A small network was shown many inputs. Here are its activations along a few directions, one row for each input.
Each table varies a few parts of the input and shows all the possible inputs, shuffled.
Descriptions start from the smaller parts, as in this example, which fits no table here: values(2) and (point or ring(9) or (line(4) and ring(5))).
Shared parts are said once, and a part with two or three values counts as separate values.
In the rows, zero is written as 128.

Other details of the inputs shift rows strongly along two fixed directions, in all tables alike. That doesn't count.

Rows:
R1: [ 84 130 119  93  58 179  61 164 180 129 144 120 121]
R2: [111 137 130 141 156 133 133 121  83 126 136 100 128]
R3: [189 100 111 148 126  93 169 137 141 116 124 186 161]
R4: [115 151 134 164 168 132 142  91  66 145 124  87 102]
R5: [201  97 102 120 122  78 125 104 246 116 154 230 184]
R6: [ 99 107 131  92  51 164  77 170 196 121 144 137 136]
R7: [ 78 121 132  82  56 176  61 173 183 123 142 116 126]
R8: [ 76 146 137  87  57 185  61 163 186 131 131 133 115]
R9: [183  96 128 145 124  78 179 117 146 139 115 185 154]
R10: [118 143 120 137 166 134 135 125  68 123 121  79 105]
R11: [177  97 116 140 124  89 173 133 144 125 131 181 166]
R12: [125 140 143 149 167 119 161 102  72 137 116  88 108]
R13: [ 43 167 130  88  84 210  48 162 135 121 144  69  99]
R14: [118 149 123 140 166 136 136 128  68 119 123  82 109]
R15: [110 141 126 132 165 132 143 120  70 129 128  77 114]
R16: [122 136 131 148 159 128 145 117  80 123 136 109 134]
R17: [127 133 128 150 167 123 159 110  66 126 130  79 118]
R18: [185 108 125 145 125  90 169 130 147 125 109 193 150]
R19: [175  99 132 153 130  81 169 117 146 138 122 199 162]
R20: [ 89 132 140  79  53 177  67 177 191 123 116 117 100]
R21: [130 128 125 140 154 120 152 118  83 128 129  95 125]
R22: [207 105 115 132 181  54 171  84 178 109 142 188 173]
R23: [119 155 131 160 172 125 144  97  69 143 123 106 112]
R24: [122 132 143 149 155 118 143 104  88 141 121 110 119]
R25: [123 142 126 152 158 123 139 101  88 147 122 118 115]
R26: [ 83 133 134  75  63 177  80 179 176 114 137 116 127]
R27: [175 102 134 153 129  86 171 116 144 133 122 199 163]
R28: [ 96 132 126 100  88 171  86 164 145 115 129  92 105]
R29: [130 145 131 146 176 118 151 111  68 134 106  97 100]
R30: [121 141 119 165 164 133 142 100  66 134 138  85 115]
R31: [189  68 129 135  69  85 152 138 217 136 126 237 175]
R32: [ 81 137 120  91  62 180  62 169 179 125 144 126 125]
R33: [ 80 157 130  43  98 179  26 157 223  93 143  94 103]
R34: [117 134 127 151 176 122 145 107  63 132 133  92 123]
R35: [115 146 130 149 148 132 129 104  90 146 123 105 109]
R36: [138 130 118 144 153 122 144 124  85 122 122  99 117]
R37: [187  70 124 127  76  81 150 142 217 139 123 246 178]
R38: [ 76 142 141  74  62 183  59 175 176 125 114 101  93]
R39: [107 154 145 133 164 131 145 115  74 135 116  87 106]
R40: [108 147 115 149 163 139 128 108  70 136 136  87 113]
R41: [107 148 141 130 164 129 144 112  75 139 114  85 103]
R42: [185 105 123 145 126  85 168 130 148 129 109 193 148]
R43: [184  91 130 124  87  89 165 143 194 130 119 222 170]
R44: [124 156 134 131 218 111 123  70 104 113 148  83 124]
Description of these inputs: line(4) and (point or (values(2) and line(5))).
Q: The inputs of R26 and R16 match in every part but the line(4) part. If R9 is changed in the same way as R26 into R16, which row does it become?
A: R24
Q: The inputs of R8 and R27 match in every part but the line(4) part. If R5 is changed in the same way as R8 into R27, which row does it become?
A: R44
Q: Which other rows agree with R20 in the line(4) part? List them by row number.
A: R3, R10, R14, R18, R28, R29, R33, R36, R38, R42

Rows:
R45: [144 112 110 176 157 128 182 138  44 112 137 120 145]
R46: [ 29 157 168  51  88 176  57 138 182 156 126 110 104]
R47: [221  93  93 100 104  87 142 147 237  84 143 207 178]
R48: [135  89 120 156 155  97 201 124  48 139 150 118 167]
R49: [160 103  78 175 163 104 178 134  31 128 121 108 134]
R50: [ 46 145 116 113  60 218  45 176 147 125 162 107 120]
R51: [207  62 107 135  57  87 161 166 186 137  88 207 136]
R52: [ 85 131 161 145 135 137 137  90  89 171 126  88 103]
R53: [194  78  81 138  58 111 165 180 167 113 137 215 189]
R54: [ 79 179 109  70 104 190  26 133 204  98 163  84 103]
R55: [100 182 153 150 201 138 133  86  67 139 107 107  90]
R56: [ 52 148 174 102  47 195  50 146 166 145 125  96  97]
R57: [103 136  81 165 140 151 105 128  63 147 141  93 115]
R58: [108 191 134 129 166 141 118 102  97 143 105 112  92]
R59: [ 59 151 155 110  53 209  54 155 169 138 121 104  79]
R60: [119 142 121 161 134 142 112 107  82 162 102  89  73]
R61: [164 102 130 122 203  73 179  90 122 111 151 108 163]
R62: [ 80 156  98  68 109 178  10 139 200 110 155  81  90]
R63: [139 118  83 144  64 149 109 157 166 133 154 183 165]
R64: [ 40 143 136 105  54 204  42 167 144 132 167  99 137]
R65: [172 132 121 149 223  99 168  95  93  84 141  99 134]
R66: [165 129 140 141 215  85 165  86  92  92 144  90 152]
R67: [197 111 122 105  90  85 167 164 201 120  92 229 155]
R68: [164  79 151  87  94  68 176 151 206 140 109 223 174]
R69: [107 161 139 128 190 130  94  71 122 107 163  77 132]
R70: [117 171 122 151 224 135 112  66  93 102 159  72 109]
R71: [ 43 173 176  68  84 182  43 142 177 137 119 116 105]
R72: [109 168 124 127 171 129 103 108  94 155  98 108  80]
R73: [118 166 132 163 129 154 127 104  86 150 111  93  86]
R74: [ 98 151 133 127 222 116 123  53  96 129 168  57 127]
R75: [190  91 139 108  90  88 165 168 215 115  98 247 162]
R76: [188  68 155 137  53  85 172 155 191 128 108 212 167]
R77: [170 134 130 169 144 112 192 121  66 130  94 108 104]
R78: [178  93 158 103  90  74 163 155 201 122 102 229 175]
R79: [177 124  93 133 208  89 145 105  96  99 129  90 116]
R80: [177  61 119 136  58  99 161 173 166 116 148 215 207]
R81: [160 126 149 192 179 106 209 106  35 126  96 102 100]
R82: [142 101 158 159 159  86 212 102  60 152 109 103 123]
R83: [ 27 126 129  88  58 198  55 163 148 152 174  94 135]
R84: [159 137 122 133 185  87 166 127  73 136  80 121  98]
Q: The inputs of R71 and R46 match in every part but one. If R66 is changed in the same way as R71 into R46, which row does it become?
A: R61
Q: The inputs of R70 and R54 match in every part but one. If R75 is changed in the same way as R70 into R54, which row does it become?
A: R67
Q: What is each input in this table made of?
A: values(2) and line(4) and line(5)
Q: Which other rows does R59 become when the line(5) part takes its other values? List them by row number.
A: R52, R56, R60, R73
Q: Which other rows does R82 become when the line(4) part takes its other values? List them by row number.
A: R48, R61, R68
Q: A walk changes only the line(5) part. It starts at R49 and steps to R53. List the rest of the walk in order.
A: R45, R80, R48
